Each row below holds a small network's activations on one input, seen along a few directions.
Each table varies a few parts of the input and shows all the possible inputs, shuffled.
Descriptions start from the smaller parts, as in this example, which fits no table here: values(3) and (point or line(11) or (line(4) and ring(8))).
Shared parts are said once, and a part with two or three values counts as separate values.

Other details of the inputs vary at random and push rows far along two fixed directions, the same in every table; ignore that.
To show where, the next rows are all for the same input, with only those details redrawn:
13  0  -11  18  19  -22  13  11  12  59  11  23  23  -39
14  34  6  -8  -9  10  -46  2  0  -2  -1  -11  -20  17
39  33  0  -25  -4  13  -48  7  -4  -9  2  -21  -16  20
15  34  7  -9  -10  10  -46  1  0  -2  -1  -12  -20  17
-15  20  8  21  -4  -5  -22  -5  8  26  2  12  -10  -8
12  24  1  0  0  0  -29  3  4  15  0  0  -11  2
-35  32  20  24  -18  3  -39  -13  9  10  -7  8  -30  10
12  1  -10  19  18  -21  15  12  11  59  13  21  27  -40

A family of inputs:
x1: 0  -30  -17  13  20  -22  41  11  6  29  17  17  35  -35
x2: -30  1  12  12  -1  0  10  -2  -1  -1  -7  8  -1  -3
x3: 11  -39  -20  13  18  -19  45  2  6  40  7  18  37  -43
x4: 13  -24  -10  5  24  -15  51  6  8  39  5  16  37  -34
x5: -49  3  11  16  -16  6  -8  -13  6  -9  -11  18  -11  4
x6: -45  5  18  20  -16  6  -11  -20  4  -11  -1  0  -27  18
x7: 27  -11  -12  -16  -2  5  -11  6  -4  -24  2  -18  4  11
x8: -22  -2  11  12  -7  3  9  -13  5  5  -11  12  -4  -1
x9: -17  -5  8  16  -9  -2  6  -13  4  -5  -3  2  -10  5
x10: 27  1  -8  -30  -10  15  -23  1  -13  -37  -7  -20  -5  19
x11: -41  0  12  23  -18  5  -10  -22  2  -13  -9  3  -25  16
x12: -39  34  19  24  -6  -3  -29  -10  10  19  -3  12  -18  3
x13: -28  -4  9  10  -7  7  1  -16  5  0  -11  9  -8  2
x14: 11  -27  -8  14  13  -20  45  6  0  34  2  18  29  -38
x15: -45  -3  10  23  -10  0  -10  -14  7  -12  -2  6  -18  12
x16: 11  -28  -7  14  11  -22  43  8  -1  29  4  20  30  -39
x17: 97  -26  -39  -52  31  -1  26  28  -7  0  23  -29  41  -11
x18: -30  1  16  14  -12  3  2  -7  -1  -6  -9  15  -12  1
x19: 7  -29  -15  4  18  -11  40  3  9  34  5  17  34  -35
x20: -42  11  23  16  -20  11  -10  -16  -2  -13  -18  7  -27  15
x21: 56  1  -11  -38  7  8  -3  21  -16  -31  10  -31  7  14
x22: 53  -3  -20  -45  14  6  3  23  -12  -22  8  -27  14  10
x23: -54  14  17  14  -16  10  -13  -11  -2  -16  -14  7  -19  15
x24: 49  22  -10  -18  2  1  -35  7  -2  2  6  -18  -7  3
x25: 6  -40  -19  13  16  -22  39  6  6  34  6  19  37  -42
x26: -31  -7  6  9  1  0  6  -12  9  3  2  5  -5  1
x27: 5  -23  -8  19  20  -21  52  12  2  34  14  17  27  -33
x28: -55  0  17  18  -12  2  -11  -17  11  -11  -5  6  -20  12
x29: 0  -29  -16  14  21  -23  43  13  0  29  16  15  32  -35
x30: -43  -1  14  29  -13  -4  -1  -10  -3  -11  -8  11  -17  4
x31: 78  8  -29  -24  29  -17  6  28  3  30  31  -10  27  -23
x32: 8  -28  -15  3  27  -16  48  6  10  38  13  13  34  -33
x33: 20  -7  -10  -27  -2  13  -6  5  0  -16  -6  -10  3  7
x34: -56  7  15  16  -13  2  -9  -13  6  -11  -5  9  -15  12
x35: 32  1  -3  -27  -9  11  -17  6  -19  -37  -9  -22  -7  18
x36: 22  8  1  -28  -8  17  -17  7  -14  -35  -11  -19  -9  21
x37: -35  34  20  23  -17  3  -41  -13  9  12  -7  10  -30  10
x38: -26  -7  7  14  -11  1  0  -17  1  1  -9  6  -7  0
x39: -35  7  18  14  -7  6  5  -9  0  -2  -13  7  -12  9
x40: -27  -2  11  10  -1  -2  12  -11  5  6  -2  7  -7  5
x41: 64  1  -11  -40  -1  12  -12  17  -18  -41  3  -31  -3  25
x42: -55  8  14  17  -12  8  -8  -13  7  -9  -11  13  -11  10
x43: 54  4  -6  -35  3  9  -3  17  -14  -31  12  -27  3  18
x44: -21  -2  9  23  -8  -5  10  -6  -1  0  -3  7  -9  1
x45: 59  15  -4  -52  2  22  -16  16  -16  -40  -4  -33  0  31
x46: -29  -3  14  20  -14  0  4  -20  3  1  -12  11  -12  0
x47: 41  -6  -15  -30  -1  6  -9  10  -17  -26  -4  -18  8  8
x48: 57  23  -13  -32  15  -2  -19  20  0  2  16  -21  4  7
x49: -32  0  10  12  1  -5  10  -1  -1  -2  -1  6  -5  1
x50: -3  -28  -15  6  22  -13  41  8  14  35  8  18  38  -35
x51: 50  -3  -19  -36  1  10  -18  15  -21  -42  -2  -29  0  22
x52: -37  2  15  10  -7  9  -1  -17  5  -2  -10  4  -13  9
x53: 58  20  -20  -17  9  -3  -23  15  1  8  15  -17  0  -1
x54: -36  -7  2  20  -12  -3  -4  -9  -1  -10  -5  10  -8  4
x55: 20  16  8  -25  -13  21  -23  -3  -9  -39  1  -28  -23  39
x56: 21  11  2  -34  -5  26  -24  -4  -4  -35  -5  -27  -10  30
x57: 32  1  -7  -26  -9  16  -25  -6  -8  -40  0  -27  -12  29
x58: -30  4  15  11  -2  -2  10  -7  -1  2  -4  6  -10  7
x59: -1  -20  -6  11  21  -21  48  13  4  30  11  20  29  -30
x60: -48  3  12  17  -14  4  -6  -11  -1  -9  -12  16  -12  3
- The inputs of x10 and x5 match in every part but one. If x3 is changed in the same way as x10 into x5, which row does it become? => x19
- The inputs of x33 and x7 match in every part but one. If x60 is changed in the same way as x33 into x7, which row does it become? => x51
- What do these inputs look like to the network? => ring(6) and (point or ring(9))
- Which other rows agree with x43 in the ring(6) part? List them by row number. => x1, x6, x15, x17, x21, x27, x29, x31, x55
- A walk changes only the ring(6) part. It starts at x2 and steps to x49. List the rest of the walk in order. => x21, x30, x35, x36
- Change only the ring(9) part in x58. List by row number the other rows that result. => x22, x26, x28, x32, x34, x40, x49, x59
